Each row below holds a small network's activations on one input, seen along a few directions.
In each table, some parts of the input vary, and every possible input appears once, in random order.
A made-up example of a description, with smaller parts first: one of 2 separate values, together with either a single point or one of 9 places around a ring or (one of 5 places around a ring, together with one of 6 places along a line).
Shared parts are said once, and a part with two or three values counts as separate values.
In the rows, zero is written as 128.

Other details of the inputs vary at random and push rows far along two fixed directions, the same in every table; ignore that.

A family of inputs:
r1: [140 144 109 153 139 115 120 158 122 179  89]
r2: [106 146 132 129 144 128 145 169 113 181 117]
r3: [137 123 133 104 105 131 113 102 124 124 130]
r4: [118 141 138 107 147 116 141 151  91 190 127]
r5: [103 170 117  87 110 113 124 196 120 129 140]
r6: [125 124 140 118  90 151 135  77 132 115 141]
r7: [134 123 151 152 110 143 140 107 148 122 158]
r8: [143 126 159 124 113 127 133 100 125 137 168]
r9: [102 139 106  90 139 120 134 165  92 154 115]
r10: [127 122 141 101  95 136 130  95 119 119 149]
r11: [159  77  24 184 150 130 122  88 110 117  65]
r12: [145 116 136 146 151 119 114 148 137  96 142]
r13: [127 123 115 113 109 127 128 117 119 108 144]
r14: [122 110 163 132 124 149 148  90 132 139 162]
r15: [114 100 144 104 116 151 143  83 118 116 150]
r16: [164  73  34 175 149 126 121  74  99 128  64]
r17: [147 132 164 133 110 133 117 103 148 137 151]
r18: [108 110 163 130 139 130 178  99 166 110 136]
r19: [126 110 126 125 128 132 105 121 148  64 144]
r20: [128 132 116 129 105 143 114 130 156  85 139]
r21: [146 115 133 150 125 130 139 129 140  95 172]
r22: [120 122 129 131 121 143 107 119 156  67 137]
r23: [122 130 154 108 111 141 107  92 135 110 124]
r24: [156 115 158 131 120 129 118  90 139 127 161]
r25: [101 123 114 124 125 153 142 132 133 103 139]
r26: [154  90  39 187 138 148 125  67 112 141  47]
r27: [125 119 169 134 143 114 144 102 179  93 118]
r28: [119 129 130 130  94 155 136  94 143 102 143]
r29: [136 124 142 116  93 149 117  79 145 110 135]
r30: [106 167 149  69 126 103  93 188 117 124 129]
r31: [ 97 151 120  92 125 136 140 141  95 178 100]
r32: [136 132 159 132 107 135 137 100 133 142 159]
r33: [123 137 110 101 139 109 103 135  91 161  77]
r34: [125 159 132 125 141  91 146 159 155 162  78]
r35: [150 109 155 138 144 121 111 116 137  92 158]
r36: [119 137 115 127 159 114 145 189 104 155 129]
r37: [134 150 148 110 149 101 106 155 102 172 112]
r38: [160 114 145 142 127 124 117 116 142 102 168]
r39: [171  82  54 214 160 129 130 102 122 135  76]
r40: [134 144 128 133 152 110 110 142 107 180  84]
r41: [119 115 143 146 137 143 149 140 141 108 162]
r42: [153 137  89 152 155 103 118 181 112 152 102]
r43: [114 155 150  98 145 111 139 189 105 160 155]
r44: [133 142  93 159 143 114 137 172 108 162 102]
r45: [147 123 144 134 123 123 135 123 127 113 172]
r46: [116 170 161 111 140 107 106 213 138 129 137]
r47: [110 174 175 106 131 111 106 192 138 152 131]
r48: [117 148  65 135 127 125 132 159 106 147  86]
r49: [106 113 112 116 130 141 140 134 127 100 145]
r50: [ 98 125 128 119 119 160 144 112 129 124 132]
r51: [115 135 145 119 115 146 106 110 149  95 126]
r52: [120 131 157 130 120 114 168 110 168 114 131]
Each input here is: one of 4 places along a line, together with either a single point or (one of 2 separate values, together with one of 6 places around a ring).
The inputs of r48 and r25 match in every part but the place on the line of 4. If r21 is changed in the same way as r48 into r25, which row does it become? -> r36
Which other rows does r15 become when the place on the ring of 6 takes its other values? List them by row number. -> r9, r25, r31, r49, r50
Which other rows does r4 become when the place on the line of 4 takes its other values? List them by row number. -> r8, r24, r37

A family of inputs:
r53: [113 139  94 123 140 122 148 139  88 191  87]
r54: [ 85 176 215  57  91 133 142 161 157 121 190]
r55: [ 97 168 190  76 103 128 132 145 148 135 152]
r56: [125 163 122 114 148 100 123 207 101 172 125]
r57: [156  68 145 151 101 163 113  36 165  33 186]
r58: [125 132 100 133 129 128 120 131 133 121  94]
r59: [122 149  87 111 140 113 116 180  86 161 100]
r60: [138  93 127 140 118 150 142  66 116 126 146]
r61: [137 111  70 175 169 114 147 142 110 158  69]
r62: [129 154  87 118 137 104 103 166 104 162  69]
r63: [143 151 109 133 156  97 112 183 101 178  97]
r64: [100 157 151  87 107 134 124 174 139 102 169]
r65: [173  78  81 202 162 124 126  72 127 127  81]
r66: [120 110 130 133 113 149 133 106 157  71 151]
r67: [150  88 136 175 136 141 137  78 167  81 139]
r68: [143 105 108 149 132 130 127  71 113 151  87]
r69: [108 174 217  59  84 132 113 151 143 129 197]
r70: [142  87 134 168 137 144 145  94 151  83 167]
What is each input in this table made of? -> one of 3 separate values, together with one of 6 places around a ring
The inputs of r69 and r57 match in every part but the choice among 3 separate values. If r53 is changed in the same way as r69 into r57, which row does it become? -> r64
Which other rows does r56 become when the choice among 3 separate values takes its other values? List them by row number. -> r59, r60
Which other rows does r58 become when the choice among 3 separate values takes its other values? List them by row number. -> r55, r67
